These are the activations of a small neural network, seen along a few directions. Each row is one input.
In each table, some parts of the input vary, and every possible input appears once, in random order.
A made-up example of a description, with smaller parts first: ring(8) and (point or line(11) or (values(3) and line(4))).
Shared parts are said once, and a part with two or three values counts as separate values.
In the rows, 128 means zero.

Other details of the inputs vary at random and push rows far along two fixed directions, the same in every table; ignore that.

A family of inputs:
r1: [155 113 170 124 189 141  99 161 136 147 128 124]
r2: [138 129 138 114 127 110 157 164 121 138 128 157]
r3: [130 108 116 108 133 104 137 153 106 158 125 141]
r4: [136 144  61 119 115 106 158  84 114 149 136 173]
r5: [147 144  73 115  97  82 163 118  97 149 133 173]
r6: [157 108 211 147 155 165  57 182 167 106 115  45]
r7: [121 130 208 142 153 180  77 134 165 115 131  78]
r8: [115 113 132 109 131 116 152 158 112 146 127 155]
r9: [ 64 136 135 168  77 162  83  50 161  67 124  51]
r10: [ 65 148  63 170  44 141  95   9 142  81 133  53]
r11: [ 72 164 102 162  12 128 106  42 144  70 131  72]
r12: [145 115 234 142 195 191  48 169 159 136 130  44]
r13: [141 124 133 112 137 113 157 167 116 124 121 160]
r14: [139 136  72 121  98 103 183 128 122 118 122 185]
r15: [156 120 117 112 139 102 142 162 110 136 120 146]
r16: [159 102 147 113 204 125 132 170 116 160 126 154]
r17: [114 149  72 122 115 124 177  90 112 138 137 181]
r18: [122 124 124 125 158 139 152 129 118 137 137 155]
r19: [153 125 122 113 130  99 142 160 115 150 127 143]
r20: [130 128 129 121 154 129 145 131 128 134 130 169]
Each input here is: values(2) and (point or line(4) or ring(5)).

A family of inputs:
r21: [ 85 147 162 143  90 152 112 106 144 113 137  88]
r22: [119 125 171 139 110 125 102 145 128  98 120  91]
r23: [120 121 141 109 149 115 155 152 130 145 127 179]
r24: [129 132 154 125 102 128 127 155 122 132 131 121]
r25: [107 116 131 137  86 135 120 138 136  94 119  92]
r26: [135 102 171 113 183 141 159 193 127 143 126 153]
r27: [159 137 104 106 120  96 151 149 106 168 128 148]
r28: [ 86 134  27 127  91 118 184  56 107 121 128 168]
r29: [103 131  86 120 124 119 148  86 122 141 124 170]
r30: [132 168  37 140  76  97 175  57 117  94 132 180]
r31: [134 109  92 130 154 129 132 128 118 144 134 132]
r32: [145 130 156 151 139 171 105 137 165  92 122  91]
r33: [147 156 157 144 118 162 107 121 155 113 137 104]
r34: [132 129 150 141 114 119  81 128 128 105 121  64]
r35: [169 116 156 110 196 134 126 173 113 190 142 146]
r36: [100 125 142 137  69 125 100 111 152  99 114  93]
r37: [ 99 129 172 141 130 138 114 126 134 100 132 102]
r38: [149 115  73 110 156  96 153 118 109 172 133 190]
r39: [102 132 123 134 134 137 124  90 116 114 133 123]
r40: [106 129 115 156 109 135  83  67 132 104 136  67]
r41: [119 132 166 122 157 161 112 135 126 149 140 117]
r42: [179 130 161 121 180 137 132 167 151 141 119 169]
r43: [166 105 128 108 165 113 136 197 114 151 120 135]
r44: [150 122  96 107 118  88 135 137 121 148 119 150]
- Changing only one part turns r38 into r31. The same change can be made to r42. Which row results? => r32
- What is each input in this table made of? => values(4) and (point or ring(5))
- List by row number the other rows that have the values(4) part in common with r30. => r22, r34, r37, r39, r40
- Which other rows does r23 become when the ring(5) part takes its other values? List them by row number. => r29, r36, r38, r44
